Each row below is a small network's average activation on inputs in which a field has the value named, seen along a few directions.
Related values have similar rows: they may be neighbours, one step apart, or belong to one group.
Strong random noise was added to every row along 5 fixed directions; ignore it. To show where, here is one row again and again, with new noise each time:
[   0   59  314   83   32  223   -5  107 -268  522 -257  191  333   66
  164]
[ 138 -117  189  193  -23 -400 -115 -337 -119  159  -92   31 -139 -229
  204]
[  59   -7  -45  -75 -187 -471  -58 -348   23 -363 -131 -101 -271 -113
   60]
[ -65   57   33 -277  201   83 -155  267  101 -153  -79  122  150   96
   13]
[-297 -118 -103 -499 -204  170 -174  -21  386  -90 -485   30 -363   68
 -137]
[ -10 -185  231  -35  411   52 -331  192  109  336  -48  244   87 -108
  165]
[ 125  235  -51 -294 -192    4  220  183   95 -180  305   63   -9 -190
 -354]


Field FIZ:
pozot: [ 198   54 -103  -60 -294   89  380  193   30  -11  611  121  -18 -227
 -564]
dinif: [ 108   21   -7 -145 -176  135   11  -54  -69 -120 -102    6  -41   55
  -41]
vas: [-241 -269 -273  -30  -28 -202  -88 -251  365  -71  -40 -235 -438 -173
 -113]
rek: [ 291   48 -144   -1   55  194  242   34  151  -15  356   69  -47 -388
 -239]
basi: [  94  174  241  399  -66 -267  217   42 -303  176 -142    3  156    9
  110]
silar: [ 480  -89  175  349   44 -326   91 -131 -415  141  391  -17  192  -53
  253]
gilor: [-378   64  -22   62 -569  123  211 -376 -147  354 -814 -287 -167   69
    1]
nuzu: [ 138  -38   23  268  253 -251  -30 -300   20   23  537 -131 -275 -373
  -47]
zam: [ 187  211    3  -91 -118 -109  215  193 -156 -205  264   24  204 -116
  -46]
rosot: [ -12 -178 -266 -134 -147  105  -92 -253  198 -140   89 -112 -516  139
 -140]
volu: [ 237   54  -73   44 -153 -423  371   91  277 -208  910  -62 -389 -484
 -652]
vadop: [ 104   38 -168  276   71   -2  -83 -200  -97 -124  101   -9   69   42
  265]
nuv: [-235  -24  -41  298  -17  -16   82   77 -211   91  -67 -123  148  309
  274]
kazof: [-31 -36 121 109 309 342 -93 244 134 234 306 174 225 127  -3]
gulab: [-196   51  -47 -125 -111  438  -30   83   85  262 -319  -31  186   75
 -106]
A value of FIZ combines one of 3 hidden first parts with one of 5 second parts; all combinations occur once.
Changing only the second part turns kazof into pozot. nuv has the same second part as kazof; what does that change turn nuv into? -> volu
Changing only the second part turns rek into dinif. gulab has the same second part as rek; what does that change turn gulab into? -> zam

Field VIBU:
sagad: [ -84  359  116   61 -195  -67  297  328 -425 -162   59   59  322  190
  -26]
mut: [-254  192   32  177 -227   67  245  108 -154   29 -297  -65  188  152
   39]
didop: [ -23 -122 -203 -165  223  196 -316   71  201 -150  270   57  -51   37
 -123]
sema: [ -14 -118 -227 -189  -21  346   47  357  150  199  405   97 -207   83
 -164]
fumad: [ 123  -22  157  308 -262 -398  162 -531 -140  569   52  -89 -130 -498
  116]
kizo: [ 143  278  392  396 -236   50  549  -95 -785  637    2    6  507  311
  -27]
baf: [  26 -340 -227   97  268  106 -318 -225  331  -28 -215  144 -204  -65
  139]
val: [-371  138 -142 -250   74 -279 -310  -25   83 -693 -665 -249   54  259
  266]
neza: [  51   49 -212   34   38 -120   71 -192  125 -401  328 -222  -81 -107
  106]
mep: [ 239 -553  380  256   99 -258 -230 -101  -50  712  -98  193  -45 -318
  262]
mosu: [ 107  127   75   23 -401 -249   23 -435 -132 -207 -238  125 -198  188
   58]
dit: [ 552   -3 -136   19  172 -924 -132 -312 -139 -843  119 -185 -204 -423
  225]
kigo: [  70   70  213  -38 -230  437  -32 -158    3  496 -167  146 -133 -192
 -217]
dafir: [ 219  346  238  569 -467 -302  632 -346 -500  176  205 -223  205  -72
 -200]
gezik: [-109  132 -262  -99  398  -58  -29  233  -55 -899  190 -364  349  506
  246]
A value of VIBU combines one of 3 hidden first parts with one of 5 second parts; all combinations occur once.
Changing only the second part turns fumad into dafir. neza has the same second part as fumad; what does that change turn neza into? -> gezik
Changing only the second part turns mep into dit. mosu has the same second part as mep; what does that change turn mosu into? -> kigo
